Each row has a name. Each piece below is followed by the name of the row it came from, unless a question asks for something else. Each question is about the rows just above it.

K_655: [ 25 113 -55 101]
K_79: [101  25 -54 113]
K_607: [ 45 -96 103 -36]
K_321: [-36  45 -97 103]
Put [-97 -36  45 103] back in order: which row is it?
K_321
[ 25 -54 113 101] is which row reordered?
K_79
Which row holds these entries in another order? [-55 101  25 113]
K_655
Which row holds these entries in another order? [-36  45 -96 103]
K_607

K_701: [ -96   94   37 -105  105]
K_419: [ -96   37  105 -105   94]
K_569: [-94 -57 -83  83 105]
K_705: [-105  105   94   36  -96]
K_883: [105 -57 -94  82 -83]
Move every entry of [83] by -1 step of 1.
[82]
[-94 -83 -57  82 105] is which row reordered?
K_883
[105 -94  83 -57 -83] is which row reordered?
K_569
[105 -57 -94] with -1 step of 1 on every entry:
[104 -58 -95]
[105  83 -83 -57 -94] is which row reordered?
K_569
Put [-105  -96   36   94  105] back in order: which row is it?
K_705
[ 83 105 -83 -57 -94] is which row reordered?
K_569

K_621: [-1 27 57 86 92 92 91 91 90]
K_709: [27 92 91 58 90  0 86 91 92]
K_384: [57 92 91 -1 27 92 92 91 86]
K_639: [-1  0 57  0  3 54 88 91 91]
K_184: [ 0 27 57 86 92 92 91 91 90]
K_55: [-1 27 57 86 92 92 91 91 91]
Shift each entry of [88 91] by +1 times 1:
[89 92]
[-1 27] with -1 step of 1 on every entry:
[-2 26]
Put [ 0 27 57 86 90 91 91 92 92] back in order: which row is it?
K_184
Put [91 91 91 92 92 86 57 27 -1] back in order: which row is it?
K_55
Move every entry of [91] by -1 step of 1.
[90]

K_312: [ 24 -47  54  22   1 -44]
K_954: [-47   6 -83  36  -6  19]
K_795: [ 13 -18  45  40   6 -37]
K_956: [  7  36 -83 -47  -6  19]
[-47 -44   1  22  24  54] is which row reordered?
K_312
[-47  -6  19   7  36 -83] is which row reordered?
K_956
[-44 -47  22   1  54  24] is which row reordered?
K_312
Shift each entry of [-18  45] by +1 times 1:
[-17  46]
Which row holds these entries in another order? [ 19  -6 -47 -83  36   7]
K_956
Move every entry of [36] by +1 step of 1.
[37]
[ 19  -6  36 -83   6 -47] is which row reordered?
K_954

K_395: [ -7  92 -89 -92  68 -18  80 -83 -54   3 -72  72 -27  55  21 -51  81  20
  90  43]
K_783: [ 73  91 -43  54  52  74 -62  80  49 -16 -81  86  42 -90  71 -55  73 -39
 -59  26]
K_717: [ 55  21  90 -54 -83 -89  72  80  -8  68  20  81 -18 -92 -72   3  43  92
 -51 -27]
Shift each entry of [ 80  49 -16] by +1 times 1:
[ 81  50 -15]
Shift each entry of [71] by -1 times 1:
[70]
Shift each entry of [49] by -1 times 1:
[48]
Which row holds these entries in another order? [ 73  49  80 -16 -59  54  71  52  42 -39  73  86 -55  74 -90 -81 -62  91
  26 -43]
K_783
Move every entry of [72 80 -8] by -1 step of 1.
[71 79 -9]
Put [-27 -51  92  43   3 -72 -92 -18  81  20  68  -8  80  72 -89 -83 -54  90
  21  55] back in order: which row is it?
K_717
Which row holds these entries in another order? [ 80  92 -51 -92 -83  20  90 -54   3  55 -89  21  -8  43 -27  81 -18  68
 -72  72]
K_717

K_574: [  67   14 -116   71   26  -34   42]
K_180: [  69   11 -108   73   41  -36   35]
K_493: [  71   14   42   68   26  -34 -116]
Put [ -36   35   69   11 -108   73   41] back in order: which row is it?
K_180
Shift each entry of [67 14] by -1 times 1:
[66 13]
Shift each entry of [42 68 26] by +1 times 1:
[43 69 27]
Put [  42  -34   26   71 -116   14   67] back in order: which row is it?
K_574
Shift each entry of [67] by +1 times 1:
[68]

K_198: [  35  -87   44  -54  -10   -4   16  -88   32 -101  -99   69   -9  -57
   -3   16   57   35  -58  -54   30   44   59  -61   61   37  -37   72
  -76   31    0   91  -88  103 -103   25  -67   21   58   66  -26  -20
  -97  -15  -94 -101   71  -13  -96   38   28  -97   28  -69  -49  104
  -24  104   61   91  -90]
K_754: [ -58  -41   37  -34   15   -5  100   51  -70    5   96   69  -32   47
  -73   41   55  -44  -82  -64  -59   54    8   45   30 -105  -80  -18
  -76    1   47  -62   75  -85  -75   28   52    4  100  -65   38 -102
  -63  -84  -33  -54  -82  -60    1   21  -14   11  -56   71  -43   66
   58   69  -45  -54   77]
K_417: [  55   66  -58   30   71    8  -82   -5  -14  -84  -80  -45  -70   51
  -54   47  -43    1  -60  -82    1  -65  -63  -62  -43   38  -64  -73
  -32   54    5   52   15  -85  -56   77  -34   21   47  -18 -105   69
 -102  100    4  -41   45  -59  100  -75   69   75  -33   37   28  -76
   96   58   41  -54   11]
K_63: [ -82  -44  -80  100 -102   51  -84  -70   58    5  -65  -63  -82  100
  -60   75  -73   28   47   37   96  -62   69   52    1   69  -18    4
   47 -105   71  -76  -59  -13  -85   54   38  -58   21  -33  -32  -34
   41  -45  -75  -54   77    8   15   -5    1   55  -41  -43   11   66
   45   30  -54  -64  -56]
[  -5  100   51  -70    5   96   69  -32   47  -73   41   55  -44  -82
  -64  -59   54    8   45   30 -105  -80  -18  -76    1   47  -62   75
  -85  -75   28   52    4  100  -65   38 -102  -63  -84  -33  -54  -82
  -60    1   21  -14   11  -56   71  -43   66   58   69  -45  -54   77
  -58  -41   37  -34   15] is which row reordered?
K_754
Put [-105 -102  -85  -84  -82  -82  -80  -76  -75  -73  -70  -65  -64  -63
  -62  -60  -59  -58  -56  -54  -54  -45  -44  -43  -41  -34  -33  -32
  -18  -14   -5    1    1    4    5    8   11   15   21   28   30   37
   38   41   45   47   47   51   52   54   55   58   66   69   69   71
   75   77   96  100  100] back in order: which row is it?
K_754
Move every entry of [-20] by -1 step of 1.
[-21]

K_576: [-18  14 -22   6  31 -69]
K_559: [-69 -22  14 -18   7  32]
K_753: [  6 -18 -69 -22  32  14]
Move every entry of [ 14 -22   6  31] by -1 step of 1.
[ 13 -23   5  30]
[-69 -22 -18   6  14  31] is which row reordered?
K_576
Which row holds these entries in another order? [-69  32   7 -22 -18  14]
K_559
Put [ 32   7 -18  14 -22 -69] back in order: which row is it?
K_559
Put [-69 -22 -18   6  14  32] back in order: which row is it?
K_753

K_485: [ -6 -84 -53 -59 -13 -79  80 -67 -12 -58 -71  82 -40 -15  28   4  77 -48
  67 -13  18  43  79  78  50 -72  49  84 -45 -62  82   2 -80  54  28 -65
 -16 -72  11  15  27 -77  -8  -2  52 -69  52 -64 -67 -20 -85 -17 -23   6
 -64 -39 -55]
K_309: [-61  44   0 -77  43  83  56  -1   1 -14  12  25 -23  55  52  48  15  16
  82 -32  25 -53  56   6  78  16 -35  69  41 -39 -85 -79 -52  58 -58   4
  51 -75 -49  31  -5  -8 -19 -41  -5  71  40 -70 -15 -32 -70 -50 -35 -60
 -42  26  72]
K_357: [ 27  64  10 -38 -83  -7  11  49 -77 -29 -44  83   5   8 -81  81  -5 -24
   3 -85   9 -76 -29  54 -34 -48 -18  47  48 -47  74  37   7 -39  10  64
 -73 -37  38  -5 -21 -84  57  21  62  19 -86  30 -10 -46 -79   9  76  43
 -33 -41  80]
K_941: [-70  19   2  69  40  53  43 -69 -71  18  40  70  54  76 -42 -75  -6  74
 -77 -31  44  20  51  14 -57 -34 -33  -5 -63  70  27  26   9  -9  29  32
 -63 -42  72 -67  85  26  41  -6 -67   3  -4 -53 -80 -23  62 -80 -71 -20
  22 -72 -69]
K_635: [ 55   7  39  20 -18  31  -9  87 -47  81  14  79 -32  -7  39  16 -11  78
 -70 -49  27 -66  11  55  22  27  52 -66  -4  34  43 -44  19  15 -29  77
 -58 -44 -18  37 -83 -24   0  30 -24  77 -63  68  80  26  43  48  35  59
  79 -63  67]
Move every entry of [-29] by +1 step of 1.
[-28]
Shift each entry of [ 2 69 40] by -1 times 1:
[ 1 68 39]

K_401: [ 18  23 -15 -26  57  17  43  71  24 -37  25  26 -25 -24  11 -16  62 -17
  22  62 -31 -11 -48  -2   5 -52  16  34  63 -34 -26  90  19  41]
K_734: [ 18  23 -15 -26  57  17  43  71  24 -37  25  26 -25 -24  11 -16  62 -17
  29  62 -31 -11 -48  -2   5 -52  16  34  63 -34 -26  90  19  41]
K_134: [ 58 -24   9  -8 -24   5 -83  44  64 -36 -18  28  45 -20  10 -42 -41  60
   7 -31  -5 -65  12  90 -23  22   2  55  29   5   0 -10  17  13]
K_922: [-13 -48 -12  51 -26   4 -19 -25 -72  -2 -13  46  19 -38 -42  59 -12 -54
 -50  77 -57 -23 -16  -4  16 -68  19  19 -15  -6  39  31  45 -44]
K_255: [-41 -15  29 -62 -86 -11  -4  -7  17 -51  25 -60  29 -13  90  -8 -22  16
  22 -12 -20  50 -15   0  14 -57 -15  20   1  57  23 -12  16 -75]
[ 62 -31 -11 -48] with -1 step of 1 on every entry:
[ 61 -32 -12 -49]
[ 24 -37  25  26] with +1 step of 1 on every entry:
[ 25 -36  26  27]

K_852: [-32  -9 -10  82]
K_822: [-10  82 -26 -17]
K_557: [-10  82 -32 -10]
K_145: [21 61 23  4]
K_882: [ -4 -89  31 -15]
Put [-32  82 -10 -10] back in order: which row is it?
K_557
Move every entry of [-89  31] by +1 step of 1.
[-88  32]
Move every entry of [23] by +1 step of 1.
[24]
[-26 -17 -10  82] is which row reordered?
K_822
Move every entry of [-10  82] by +1 step of 1.
[-9 83]
[-10 -32  82 -10] is which row reordered?
K_557

K_167: [-32  65 -12  -4  70  31  37  12 -63  -7 -24 -23 -73 -73 -52  -8 -52  23
 -66  68   2 -47  45 -63  69  68  67 -24 -52  39  34 -12]
K_789: [-80  89 -24 -45  50  25 -36 -11  35 -70  12  27 -83 -54  45 -70  46 -12
 -89  54 -11  49 -18 -81  48  54  54 -19 -50  34  -6 -13]
K_207: [  3 -30 -42 -34 -46 -70  76  26  64  61  36  43  29 -42  63  61  61  23
  36 -39 -59  60 -24  32 -46 -39 -38 -86 -47 -78  19  24]
K_247: [-70  54  45  -6 -81 -83  34 -54 -13  54  46 -19  50 -80  25 -89  48 -45
 -11  49 -70  54 -11 -18  27 -24 -12  11  35 -50 -36  89]
K_993: [  1  -2  95 -33  33  62  36 -59 -67  51 -39 -48  65  -4 -74  52 -75 -61
  50  30  85 -75 -55  69  34  30  29  69 -11  51 -41 -45]
K_550: [-58  -3  -9 -89  24 -37  49  -4  39  33  66  68  21 -67  44  34  45 -18
  16  30 -26  49 -83  23  25  30  30 -48 -79 -44   7  19]
K_175: [ 13 -11  91 -36  27  43  52 -43 -67  65 -44 -53  76 -13 -74  66 -76 -46
  64  26  76 -76 -56  79  28  26  25  48 -20  27 -25 -35]
Move every entry of [ 54 -19 -50] by -1 step of 1.
[ 53 -20 -51]
Put [ 26 -38 -46 -24  64  23 -47  61  61 -78  36 -30   3  19 -86 -39 -42  76
 -46  29  61  32 -70 -39 -59 -34  36  63  43 -42  24  60] back in order: which row is it?
K_207
[-13  -6  34 -50 -19  54  54  48 -81 -18  49 -11  54 -89 -12  46 -70  45
 -54 -83  27  12 -70  35 -11 -36  25  50 -45 -24  89 -80] is which row reordered?
K_789
Move every entry of [ 65 -44] by -1 step of 1.
[ 64 -45]
[ 76 -76] with -1 step of 1 on every entry:
[ 75 -77]

K_528: [-31  70  11 -38]
K_185: [-55   1 -27   3]
K_943: [101  23  26 -43]
K_776: [-31  70  11 -11]
K_959: [ 26  11 101  22]
K_434: [ 26 -43 101  22]
Move every entry of [26] by -1 step of 1.
[25]
[ 22  26 -43 101] is which row reordered?
K_434

K_285: [ 60 -12  15 -21 -32 -15  97 -12  24 -61 -10  18 -21  24  24  24 -35   8
  21   8 -11 -16 -93  68 -65  35 -93 -14  74  28]
K_835: [ 75 -15  47  11 -72  19   5 -34  42  -2  24 -61 -30  44  42  42  46  24
   1  28  57 -31  74 -45 -56 -15  -3  17  42  83]
K_772: [-31 -72 -45  28  57  42 -34  74  42 -61  44 -15  24   5  42   1  -2  47
 -15  11  45  24  19  -3 -30  75  42  83  17 -56]
K_978: [-30  -4 -34  83  42  42 -45  75   1 -15  -2 -56  28  74   5  42  24  24
  42 -15 -31 -61 -72  46  44  11  57  17  47  19]
Which row holds these entries in another order? [-72 -61 -56 -45 -34 -31 -30 -15 -15  -3  -2   1   5  11  17  19  24  24
  28  42  42  42  42  44  46  47  57  74  75  83]
K_835
Put [ 75 -72  24 -31  17   5 -15  47  42 -45  57  -3  24 -56  42 -34  83  42
  46  74  11 -15  28 -61   1  -2  44  42 -30  19] back in order: which row is it?
K_835

K_84: [  9  59  39 -96  31  83 -62  81  95 -61 -49  91  36  59  95  51 -56 101
 -95  45  41  10  96 -96 -94 -94]
K_777: [ -8 -32 -13   1 -50  31  59  47  21  65  67  13 -13  51  21  53  52  18
   6 -40  55  -1  11   1   6   6]
K_646: [ 47  65  55  51   6  58 -13  31  21  11 -13  67   6  18   1 -40  21  13
  52 -50  -1  -8   1  53 -32   6]
[67  6] with -1 step of 1 on every entry:
[66  5]
Shift each entry of [83] by +1 times 1:
[84]
[  6   6   1  11  -1  55 -40   6  18  52  53  21  51 -13  13  67  65  21
  47  59  31 -50   1 -13 -32  -8] is which row reordered?
K_777
Move every entry of [21] by +1 step of 1.
[22]
[ 58 -13] with +1 step of 1 on every entry:
[ 59 -12]

K_690: [ 27 -86  80 -23 -15 -72 -34 -29 -60  11  69 -74  88  64 -88  75  41 -77
 -71 -39 -10 -22 -63  89 -19   1  92]
K_718: [  8  48 -41  68 -29  36 -21 -51  32  39 -38  41 -80  70  44  87  32  82
  -7 -77  63  92   5  67  85 -91  51]
K_932: [ 92 -41 -51  70  32   6 -80 -77 -21 -38  68  85  39  32  -7  51  63 -29
  44 -91  41  36  87  48   8  67  82]
[ 92   1 -19  89 -63 -22 -10 -39 -71 -77  41  75 -88  64  88 -74  69  11
 -60 -29 -34 -72 -15 -23  80 -86  27] is which row reordered?
K_690
[70] with -1 step of 1 on every entry:
[69]
[70 44] with +1 step of 1 on every entry:
[71 45]
Which row holds these entries in another order? [ 82  92 -41 -51  70  32   6 -80 -77 -21 -38  68  85  39  32  -7  51  63
 -29  44 -91  41  36  87  48   8  67]
K_932

K_903: [ 39 -24 -54 -16  91 -15  22 -95  -9  21 -37  26  22  22 -54  23 -92  92]
K_947: [ 22  22  39 -16 -92 -37  22  26 -24 -54 -95  92  -8  21  23  91 -15 -54]
K_763: [ -84   42  -83   41  -27 -104   93  -15   46  -51  -95   86   93   94
  -19  -81   36   -2]
K_21: [-65  69  63  72  65  35 -31 -67  74 -27  24 -39 -31 -30 -88 -65 -81  72]
K_327: [ 92 -92 -54  22  23  22  91  26  21 -16  38  -8 -15  22 -37 -54 -95 -24]
K_799: [  5 -85  74 -86 -79  68  36  95 -86 -59  89  43  37  35  74  -4  56 -63]
K_405: [-72  53  62  57 -24  29  23 -26  62 -82  41   7  23  24 -61 -81 -55   7]
K_905: [ 62 -94  84  86 -69  69   1  -7 -82 -73 -79 -94  -5  23  38  78 -93  20]
Which row holds these entries in another order? [-95 -92 -54 -54 -37 -24 -16 -15  -9  21  22  22  22  23  26  39  91  92]
K_903
[-95 -92 -54 -54 -37 -24 -16 -15  -8  21  22  22  22  23  26  38  91  92] is which row reordered?
K_327
Shift each entry of [-24] by -1 times 1:
[-25]
[ -7 -82 -73 -79] with -1 step of 1 on every entry:
[ -8 -83 -74 -80]
Put [-95 -92 -54 -54 -37 -24 -16 -15  -8  21  22  22  22  23  26  39  91  92] back in order: which row is it?
K_947
[-54  22  23  22] with -1 step of 1 on every entry:
[-55  21  22  21]

K_991: [ 68   0 111 -27 -46  40  -8  68 -57 -65 -41 -18 -30  39  37   8  71  -5
  61  -1 -10   3   2 -10 -12  -4  72 -66   8 -19   0  19 -22 -42 -32  29
  32 -20  36 -36  58 -37 -81   4 -62 -38   0  23  15  25 -42 -13 -44   1
  10  47 -15  -2]
K_126: [-44 -62  68 -57  68  29 -65  47  19 -81  23 -13  25  15  10 -38 -27 -37
  33   8   8  40 -12 -66 -46 -36   0 -10 -15  72 111   2 -32  61 -18  -8
  37   1   4 -42   0 -20  36 -19  -2  -1  53 -40  17 -13 -23 -36  10  -4
   0 -13  -7 -12]
K_435: [ 47   1 -12  40  61 -37  33 -42 -19  19 -46   0 -15  25   0   8 -23 -13
  17   0 -10  -4 -38  -2  37 111 -20  23  10  29  -7 -57 -36 -62 -66 -36
  10 -65  -1 -13 -18   2   8 -13  68 -12  -9  53   4  68  36 -27 -44  72
 -81  15 -32 -40]
Which row holds these entries in another order? [ 61 -46  19  25   8   4 -20 -19  47  72  -4 -12 -10 -13 -40 -81  29   2
  68  36 -44 -27  53  23   0  68 -36 -13  -2 -38 -62 111   0   1   8 -42
  40  10 -37 -65 -36 -12  33  -7 -57 -15 -32 -13 -18  37   0 -66  -1  17
  -9 -23  15  10]
K_435
Put [  4  68  36 -27 -44  72 -81  15 -32 -40  47   1 -12  40  61 -37  33 -42
 -19  19 -46   0 -15  25   0   8 -23 -13  17   0 -10  -4 -38  -2  37 111
 -20  23  10  29  -7 -57 -36 -62 -66 -36  10 -65  -1 -13 -18   2   8 -13
  68 -12  -9  53] back in order: which row is it?
K_435
Put [-81 -66 -65 -62 -57 -46 -44 -42 -42 -41 -38 -37 -36 -32 -30 -27 -22 -20
 -19 -18 -15 -13 -12 -10 -10  -8  -5  -4  -2  -1   0   0   0   1   2   3
   4   8   8  10  15  19  23  25  29  32  36  37  39  40  47  58  61  68
  68  71  72 111] back in order: which row is it?
K_991
Shift each entry of [10 29 -7] by -1 times 1:
[ 9 28 -8]
Put [ 17  10   2 -40  61 -12 -23  53 -65  -2  -7 -42 -57  23  72   4 -37 -66
 -62 -36 111 -46   0 -13 -44 -32 -19 -10  -4  29  37 -18  47 -13  40  36
  68 -12  19 -13  33  10   1  68 -36 -81  25 -27  -8 -20   8  15 -15   0
   0 -38   8  -1] back in order: which row is it?
K_126

K_349: [  31   36 -116   22  -41  -55  -14  -28 -112   21 -112   48   -7   47
   19 -108   66   -6   53   48   47    3   -6]
K_587: [ 52 -23  -5  48 -56 -53  20  -8 -13  47 -18 -13  30 -35  14 -22  36  27
 -34 -35 -35  -8   5]
K_294: [ 13  10  26  -9 -30 -20 -50 -23  27 -10  23  23 -35 -23 -33  21  68 -44
 -25 -23 -23 -45  -4]
K_906: [-14 -84  15  29  20 -83  -5  67  15  51 -43  14  18  60 -38 -82   6  35
  -7   6  18  24 -84]
K_230: [  5  -5  35  18 -43 -38  15  51  24  18  20   6  29 -84 -14  14  67  15
 -82 -84 -83  -7  60]
Shift each entry of [20] by +1 times 1:
[21]
Put [-84 -84 -83 -82 -43 -38 -14  -7  -5   5   6  14  15  15  18  18  20  24
  29  35  51  60  67] back in order: which row is it?
K_230
Put [-56 -53 -35 -35 -35 -34 -23 -22 -18 -13 -13  -8  -8  -5   5  14  20  27
  30  36  47  48  52] back in order: which row is it?
K_587

K_295: [-15  12 -52  41 -12 -74  31]
K_632: [ 17   1 -24  71  21 -70  24]
K_335: [ -6  13 -30  20 -27 -36  12]
K_586: [ 68 -81  13   9 -42  32   7]
K_490: [  9   7 -42  68  12 -81  32]
K_782: [-74 -52 -15  12  41 -11  31]
K_286: [ 11   8 -46  73  19 -91  35]
Put [ 32 -81  12  68 -42   7   9] back in order: which row is it?
K_490
[11] with -1 step of 1 on every entry:
[10]
Shift each entry of [-70] by +1 times 1:
[-69]
Which row holds these entries in another order? [ 31 -74 -12  41 -52  12 -15]
K_295

K_258: [-83 -60  26  15 -70  -2]
K_40: [  9 -84  52  -1 -70  44]
K_442: [ -2  15 -38 -16  -7  -3]
K_648: [ 29 -78  21 -14 -65  55]
K_744: [ -5  -7 -31 -17 -38   3]
K_945: [-51  23   8  14  22 -19]
K_608: [-84 -70   0  44  52   9]
[-38] with -1 step of 1 on every entry:
[-39]
Move every entry of [ 8 14 22] by -1 step of 1.
[ 7 13 21]
Put [ -1  52 -84  44 -70   9] back in order: which row is it?
K_40
[ 29 -78  21 -14] with +1 step of 1 on every entry:
[ 30 -77  22 -13]

K_331: [ -3  14  38  34  50 -62   4]
K_603: [   4    3   20   14 -107    7  -10]
K_923: [ -7   4 -91  15  46  11 -12]
K_979: [  3  15  30  19  23 -23  -5]
K_792: [-19  10  79 -10  32 -25   4]
K_468: [  3  23  -5  19 -23  30  16]
Which row holds these entries in another order? [  4 -62  50  34  38  14  -3]
K_331
Which row holds these entries in another order? [-23  -5   3  16  19  23  30]
K_468
Move every entry of [15] by +1 step of 1.
[16]
Shift each entry of [19] by +1 times 1:
[20]
Move every entry of [-5] by +1 step of 1.
[-4]

